Read these off the table that follows.
1) Report the bottom-left entry.
2) Report the last entry in the row that holds the smallest entry.
3) Report the entry just left of the smallest entry.
4) Report the first entry on the main diagonal.
5) Report the 2nd entry on the diagonal from the top-right corner.
6) Report the 2nd smallest entry.
7) Report the entry directly above the largest entry.
8) Report the top entry of the column that holds the largest entry.
47  -42  -36  5  4  -43  -53
-49  43  36  -4  -4  43  52
-45  40  34  -5  -4  40  52
-51  46  39  -5  -5  46  56
-54  48  40  -5  -5  48  57
-57  50  43  -5  -5  51  62
57  -53  -48  9  3  -54  -79
1) 57
2) -79
3) -54
4) 47
5) 43
6) -57
7) 57
8) -53

arr =
-10  -24  -43  -25  -38  -38  -53  -2  42  41  -28  -2  46  -10  -40  23
-41  -2  1  7  70  -22  65  3  -1  31  -27  -15  -32  -6  -6  54
2  12  -38  -43  -53  -4  -44  -21  25  13  -3  54  47  17  17  -14
38  -32  13  -18  -37  23  -2  -39  -19  -16  47  -49  24  22  52  -55
-34  34  -2  17  39  -23  7  48  9  41  -44  36  -18  -11  -59  40
-34  35  -5  15  41  -23  3  43  3  34  -50  42  -16  -13  -53  44
Counting starts at 1.
Which number is the entry at row 1, column 1?
Answer: -10
Which number is the entry in the bottom-right corner?
Answer: 44
The top entry of the column that holds the largest entry: -38
The minimum is -59
The entry at row 1, column 3 -> -43
Which number is the entry in row 2 and column 3?
Answer: 1
The entry directly below the largest entry: -53
Which number is the entry directly below the smallest entry?
Answer: -53
Which number is the entry in the top-right corner?
Answer: 23
The entry in row 3 and column 1 is 2
Which number is the entry in row 2 and column 2?
Answer: -2
The entry in the bottom-left corner -> -34
The entry directly above 25 is -1
The entry just right of the smallest entry: 40
The entry in row 2 and column 1: -41
Which number is the entry directly above 36?
Answer: -49
The maximum: 70
The entry just left of 46 is -2
The entry directly above the smallest entry -> 52
The entry directly below 31 is 13
Which number is the bottom entry of the column that holds the largest entry?
Answer: 41
Which number is the entry just left of the largest entry?
Answer: 7
The entry in row 3 and column 3 is -38
Which number is the entry directly above -1?
Answer: 42
The top entry of the column that holds the smallest entry: -40
The entry at row 1, column 2 -> -24

Questions about the table below. Indices start at 1.
1) Find the entry just right of the smallest entry.
2) Find the entry just left of the smallest entry.
3) Find the entry directly below 825.
4) Find the entry at row 3, column 1.
5) Find the entry in row 1 and column 1.
6) Find the entry in the bottom-right corner.
7) Find the top-right entry.
8) Find the entry directly below the smallest entry.
[[ 740 -460  190  456  215  290]
 [ -11  691  188  577  166  105]
 [ -17  548  181  701  169   90]
 [ 752  181  238  562  120  231]
 [ 204  -36  206  560  293  173]
 [ 349  603  208  400   94   -2]
 [ 825    5  181  246  138  282]
 [  69  443  194  406  173  104]
 [ 467 -522  194  766  170  210]
 [ 485  159   71  -45   86   62]]
1) 194
2) 467
3) 69
4) -17
5) 740
6) 62
7) 290
8) 159

B =
[[-0.23  0.17  0.17 -0.23 -0.21 -0.23 -0.23 -0.21 -0.21]
 [ 0.00 -0.09 -0.09  0.01 -0.01  0.00  0.02  0.02  0.02]
 [-0.26  0.22  0.21 -0.25 -0.23 -0.25 -0.25 -0.24 -0.24]]
Rows and columns are numbered from 1.
Which number is the entry in row 2 and column 1?
A: 0.00
The bottom-left entry: -0.26
The entry directly above 0.21: -0.09
Which number is the entry in row 1 and column 2?
A: 0.17
The entry in the top-left corner -> -0.23
The entry in the top-right corner -> -0.21
The entry in the bottom-right corner -> -0.24
The entry in row 3 and column 2 -> 0.22
The entry at row 1, column 3: 0.17
The entry directly above 0.01 -> -0.23
Which number is the entry just right of 0.01?
A: -0.01
Which number is the entry directly below 0.01?
A: -0.25

-28  -28  13  -22  21  25  23  -21  -21  -24  -24  -28  23  -27
42  43  -48  37  -68  -63  -43  35  36  38  39  43  -67  42
-8  -9  3  -7  -9  6  10  -10  -4  -8  -12  -10  -6  -12
-22  -23  19  -20  6  21  17  -23  -18  -22  -26  -23  7  -25
-32  -32  28  -25  34  38  14  -26  -25  -28  -27  -30  33  -30
-50  -52  54  -45  65  65  47  -46  -43  -48  -49  -51  64  -52
Read off the bottom-left entry.
Answer: -50
The entry directly below -7: -20
The 2nd entry on the main diagonal: 43
Read off the 2nd smallest entry.
Answer: -67
The last entry, reading row by row -> -52
The entry just right of the smallest entry is -63
Read off the entry directly above 47.
Answer: 14
The first entry, reading row by row -> -28
The second entry, reading row by row is -28
The fourth entry in reading order: -22
The 3rd-last entry, reading row by row: -51
Read off the bottom entry of the column that holds the smallest entry.
Answer: 65
The entry just right of -6: -12
Read off the entry just left of 28.
Answer: -32
Read off the smallest entry.
Answer: -68
The fifth-last entry, reading row by row -> -48
The last entry of the smallest entry's row -> 42
Read off the 1st entry on the diagonal from the top-right corner.
Answer: -27
Read off the entry just right of 10.
Answer: -10
The top entry of the column that holds the smallest entry is 21
The second entry from the end, reading row by row -> 64
Read off the entry directly above 54.
Answer: 28
Read off the entry just left of 54.
Answer: -52
The first entry in the row that holds the smallest entry: 42
